These are the activations of a small network on made-up records, seen along a few directions, one row for each record.
After each row come some of the record's fields: B, N, D, F, J, E, V, M.
Not every record has every field; a missing one is written missing.
The largest differences between rows may come from other fields.
In the rows, 500 means zero.
Random noise pushes rows far along 3 fixed directions. That doesn't count. These rows show it; they differ only by the noise:
[446 562 577 468 414 463 532 527 521 507 589 533 521 548 585 448 656 564
 412 561 525 533]
[486 511 401 451 512 368 398 430 695 319 460 511 548 509 502 626 327 739
 500 496 466 524]
[501 574 423 438 506 304 401 414 658 330 432 500 470 580 539 588 346 710
 482 521 510 537]
[369 547 515 479 411 418 531 554 566 409 617 496 542 544 572 483 534 703
 412 505 482 591]
[508 488 460 458 495 457 427 449 656 408 494 544 584 471 502 593 455 645
 493 523 472 485]

[424 591 506 536 405 534 560 653 458 568 577 410 473 527 585 326 600 567
 456 499 555 589] => <B:b2 N:n2 D:d1 F:f3 J:j2 E:e4 V:v1 M:m1>
[408 414 575 415 593 623 578 545 472 536 611 424 517 356 553 441 611 402
 570 488 440 594] => <B:b2 N:n4 D:d2 F:f1 J:j4 E:e1 V:v1 M:m2>
[582 631 541 463 449 530 442 458 392 556 368 525 293 686 610 302 668 270
 494 624 576 362] => <B:b2 N:n2 D:d1 F:f4 J:j1 E:e3 V:v4 M:m2>
[478 477 472 519 540 481 529 440 463 433 468 539 495 498 469 485 451 553
 595 421 532 505] => <B:b1 N:n1 D:d2 F:missing J:j5 E:e2 V:v4 M:m1>
[579 462 515 536 519 444 432 398 519 477 464 548 501 500 511 536 575 473
 571 543 495 374] => <B:b2 N:n2 D:d2 F:missing J:j1 E:e3 V:v2 M:m2>
[468 551 565 535 444 409 534 552 396 471 550 470 463 477 552 444 548 559
 466 417 503 538] => <B:b2 N:n2 D:d2 F:missing J:j3 E:e3 V:v2 M:m1>
[500 586 617 608 502 419 512 421 493 595 507 434 344 673 607 438 557 578
 456 514 504 413] => <B:b2 N:n1 D:d2 F:f1 J:j3 E:e4 V:v4 M:m2>
[352 379 415 511 590 522 472 574 495 222 734 443 420 442 484 571 313 687
 545 321 381 733] => <B:b2 N:n2 D:d2 F:f4 J:j5 E:e3 V:v4 M:m1>
[402 425 363 461 432 402 491 532 643 314 458 387 575 483 493 597 370 766
 415 442 427 584] => <B:b2 N:n2 D:d1 F:f3 J:j1 E:e3 V:v4 M:m2>
[343 692 456 530 440 373 574 611 495 381 520 410 438 707 664 375 445 648
 416 539 547 528] => <B:b2 N:n2 D:d1 F:f4 J:j4 E:e4 V:v2 M:m2>
[593 500 595 584 560 385 494 460 438 573 375 576 523 501 501 570 575 431
 429 496 558 543] => <B:b1 N:n1 D:d1 F:missing J:j2 E:e3 V:v3 M:m1>
[565 452 370 411 579 427 420 330 597 336 351 513 550 366 533 760 333 468
 458 481 489 639] => <B:b1 N:n2 D:d1 F:f1 J:j1 E:e3 V:v4 M:m2>
[452 466 462 433 474 564 483 525 505 527 546 462 523 453 513 404 425 370
 514 567 466 541] => <B:b1 N:n4 D:d1 F:f4 J:j2 E:e4 V:v1 M:m2>
[355 431 416 603 493 441 514 488 549 422 492 524 503 519 421 541 492 721
 388 405 477 544] => <B:b1 N:n1 D:d1 F:f3 J:j1 E:e3 V:v4 M:m2>
[481 513 519 383 305 639 582 609 523 613 566 461 578 392 457 448 557 442
 490 550 459 473] => <B:b1 N:n4 D:d1 F:f3 J:j3 E:e3 V:v2 M:m1>
[609 458 584 685 619 444 426 438 616 641 437 569 371 583 385 480 495 589
 607 594 575 237] => <B:b2 N:n1 D:d2 F:f3 J:j2 E:e4 V:v2 M:m1>
[482 374 429 524 519 614 451 485 757 415 616 494 712 377 458 649 286 660
 604 419 370 354] => <B:b1 N:n2 D:d2 F:f1 J:j3 E:e3 V:v1 M:m2>
[455 602 481 449 455 471 480 484 348 545 498 524 437 566 591 315 540 341
 555 614 530 556] => <B:b1 N:n2 D:d1 F:missing J:j2 E:e4 V:v2 M:m2>
[667 822 372 192 355 524 477 483 644 440 221 417 394 671 567 428 184 438
 690 620 508 293] => <B:b2 N:n2 D:d1 F:f2 J:j4 E:e3 V:v1 M:m1>
[460 382 366 551 531 525 467 554 626 475 559 523 616 455 403 622 497 708
 515 383 476 475] => <B:b1 N:n2 D:d1 F:f3 J:j5 E:e2 V:v2 M:m1>
[421 668 564 359 312 538 627 629 349 429 618 478 528 564 588 281 594 445
 468 577 485 607] => <B:b2 N:n2 D:d1 F:missing J:j1 E:e3 V:v2 M:m1>
[496 465 643 669 426 648 616 561 475 732 583 575 460 555 508 320 652 501
 560 639 550 342] => <B:b1 N:n1 D:d2 F:f3 J:j2 E:e4 V:v2 M:m2>
[691 492 481 569 553 441 368 418 669 455 400 590 315 586 430 541 330 672
 684 538 485 331] => <B:b2 N:n1 D:d2 F:f3 J:j1 E:e3 V:v2 M:m1>
[467 458 443 545 555 424 433 522 620 439 436 467 658 402 507 724 372 745
 376 342 397 492] => <B:b1 N:n2 D:d1 F:f1 J:j2 E:e3 V:v3 M:m1>
[455 523 472 387 449 699 404 540 500 455 658 457 530 562 471 522 354 539
 607 502 412 574] => <B:b1 N:n2 D:d1 F:f1 J:j3 E:e4 V:v4 M:m1>
[467 579 426 401 617 419 336 410 493 245 435 452 308 654 427 545 265 557
 691 442 408 609] => <B:b2 N:n1 D:d1 F:missing J:j5 E:e3 V:v4 M:m1>
[334 463 387 499 400 756 529 693 713 423 565 427 691 401 482 526 341 573
 659 538 313 361] => <B:b2 N:n2 D:d1 F:f4 J:j4 E:e4 V:v1 M:m2>
[793 443 673 406 531 710 573 421 384 764 493 583 404 532 498 420 792 143
 512 659 467 324] => <B:b1 N:n3 D:d2 F:f1 J:j1 E:e3 V:v4 M:m1>
[473 602 540 426 443 408 610 535 413 491 592 298 346 661 602 395 409 575
 416 523 420 627] => <B:b2 N:n3 D:d2 F:f1 J:j3 E:e4 V:v4 M:m1>
[445 506 464 437 433 681 447 614 551 405 668 548 533 410 491 486 386 500
 585 464 302 521] => <B:b2 N:n2 D:d1 F:f4 J:j1 E:e3 V:v2 M:m1>
[628 521 338 496 572 386 443 446 664 421 277 476 442 558 429 602 310 636
 585 514 549 227] => <B:b2 N:n2 D:d2 F:f2 J:j5 E:e2 V:v2 M:m1>
[618 687 438 539 521 274 388 453 553 455 287 418 307 789 579 491 233 685
 548 533 614 303] => <B:b2 N:n2 D:d2 F:f2 J:j2 E:e4 V:v3 M:m1>
[606 367 568 640 546 582 544 497 583 573 519 590 608 467 382 585 459 539
 622 446 465 350] => <B:b1 N:n1 D:d2 F:missing J:j3 E:e2 V:v4 M:m1>
[579 410 498 583 604 514 460 467 770 529 488 664 691 457 412 633 413 557
 534 502 446 275] => <B:b1 N:n1 D:d1 F:f4 J:j2 E:e2 V:v2 M:m2>
[368 719 506 410 344 464 525 531 530 522 488 406 435 596 642 403 490 550
 453 496 460 454] => <B:b2 N:n2 D:d1 F:f1 J:j3 E:e3 V:v2 M:m2>
[400 587 416 325 386 566 514 443 541 497 451 366 623 464 525 598 310 471
 439 570 375 476] => <B:b1 N:n4 D:d1 F:f1 J:j3 E:e4 V:v4 M:m2>
[713 568 555 506 694 290 299 306 460 566 395 533 205 602 503 556 559 382
 541 581 612 417] => <B:b2 N:n2 D:d2 F:f1 J:j4 E:e4 V:v2 M:m1>
[429 381 641 596 436 651 579 571 566 783 549 561 646 472 484 477 692 470
 445 425 398 308] => <B:b2 N:n1 D:d1 F:f1 J:j2 E:e2 V:v3 M:m2>
[503 522 609 543 464 567 462 553 611 681 532 582 446 644 442 332 511 537
 632 622 506 299] => <B:b2 N:n1 D:d1 F:f3 J:j2 E:e5 V:v2 M:m2>
[549 562 503 437 522 329 371 519 575 427 299 499 448 548 487 635 353 630
 513 577 586 478] => <B:b2 N:n2 D:d1 F:f3 J:j2 E:e3 V:v3 M:m1>

Which values does each new row have?
[629 735 543 314 415 477 508 443 452 551 370 478 385 527 621 433 579 290
 448 632 482 471] => <B:b2 N:n2 D:d1 F:f1 J:j1 E:e3 V:v2 M:m1>
[356 401 460 583 459 605 541 589 511 387 655 410 613 349 505 610 333 616
 463 417 471 609] => <B:b1 N:n2 D:d2 F:f4 J:j3 E:e4 V:v4 M:m1>
[478 467 608 644 483 398 570 571 510 567 525 564 456 583 533 404 546 584
 561 504 523 417] => <B:b2 N:n1 D:d2 F:missing J:j2 E:e2 V:v2 M:m2>
[442 540 554 566 553 258 551 408 597 529 318 528 567 554 540 568 454 578
 294 464 653 444] => <B:b1 N:n1 D:d1 F:f4 J:j2 E:e2 V:v3 M:m2>
[685 488 550 404 597 702 421 305 427 586 400 624 431 484 390 471 598 148
 695 572 486 452] => <B:b1 N:n1 D:d1 F:missing J:j5 E:e3 V:v4 M:m1>
[338 504 405 561 528 461 501 604 447 379 641 473 586 409 458 522 394 594
 512 469 400 678] => <B:b1 N:n2 D:d1 F:missing J:j2 E:e4 V:v2 M:m1>
[532 743 448 426 493 264 335 419 445 522 318 470 242 692 537 454 374 481
 486 599 617 456] => <B:b1 N:n2 D:d1 F:f3 J:j2 E:e4 V:v2 M:m1>
[613 329 373 603 704 453 381 411 567 437 470 578 562 400 320 725 450 522
 629 418 487 369] => <B:b1 N:n2 D:d2 F:missing J:j5 E:e2 V:v2 M:m1>
[628 610 566 471 533 454 469 505 407 555 437 572 460 583 590 477 528 358
 374 507 619 507] => <B:b1 N:n2 D:d1 F:f4 J:j2 E:e3 V:v3 M:m1>
[633 285 494 615 644 585 367 302 508 538 416 624 593 391 336 680 629 337
 521 503 467 454] => <B:b1 N:n1 D:d1 F:missing J:j1 E:e3 V:v4 M:m2>
[681 500 502 647 700 341 369 291 499 528 371 576 344 542 376 493 388 469
 600 538 576 385] => <B:b1 N:n1 D:d2 F:missing J:j2 E:e4 V:v2 M:m1>
[492 436 502 546 513 468 528 520 510 555 537 593 553 367 484 559 509 473
 446 472 584 415] => <B:b1 N:n2 D:d2 F:f4 J:j2 E:e2 V:v2 M:m1>
[504 370 533 569 347 766 574 623 543 658 729 553 732 343 460 464 676 570
 465 429 421 491] => <B:b1 N:n2 D:d1 F:f3 J:j3 E:e3 V:v2 M:m1>
[492 468 573 635 572 341 452 429 452 415 486 501 336 612 470 510 536 590
 530 479 502 498] => <B:b2 N:n1 D:d2 F:missing J:j1 E:e3 V:v4 M:m1>
[618 719 463 411 400 331 539 438 537 495 284 410 328 661 643 400 390 534
 498 593 568 360] => <B:b2 N:n2 D:d2 F:f2 J:j3 E:e3 V:v2 M:m2>
[774 491 510 454 613 570 393 399 619 616 365 686 573 451 516 576 516 269
 585 622 533 284] => <B:b1 N:n2 D:d1 F:f4 J:j2 E:e2 V:v2 M:m2>
[624 643 552 437 458 401 460 446 431 548 514 438 317 751 518 422 451 512
 524 620 654 438] => <B:b1 N:n2 D:d2 F:f3 J:j3 E:e4 V:v4 M:m1>
[433 458 541 548 437 479 534 543 562 428 534 504 469 401 582 477 517 543
 487 515 474 480] => <B:b2 N:n2 D:d2 F:f4 J:j1 E:e3 V:v2 M:m2>
[455 401 332 467 480 634 487 527 626 371 543 469 833 192 346 654 357 569
 536 325 403 563] => <B:b1 N:n2 D:d1 F:missing J:j3 E:e3 V:v1 M:m1>
[582 598 645 580 579 282 461 406 362 466 412 489 255 751 539 476 660 406
 449 589 605 627] => <B:b2 N:n1 D:d1 F:missing J:j1 E:e3 V:v4 M:m1>
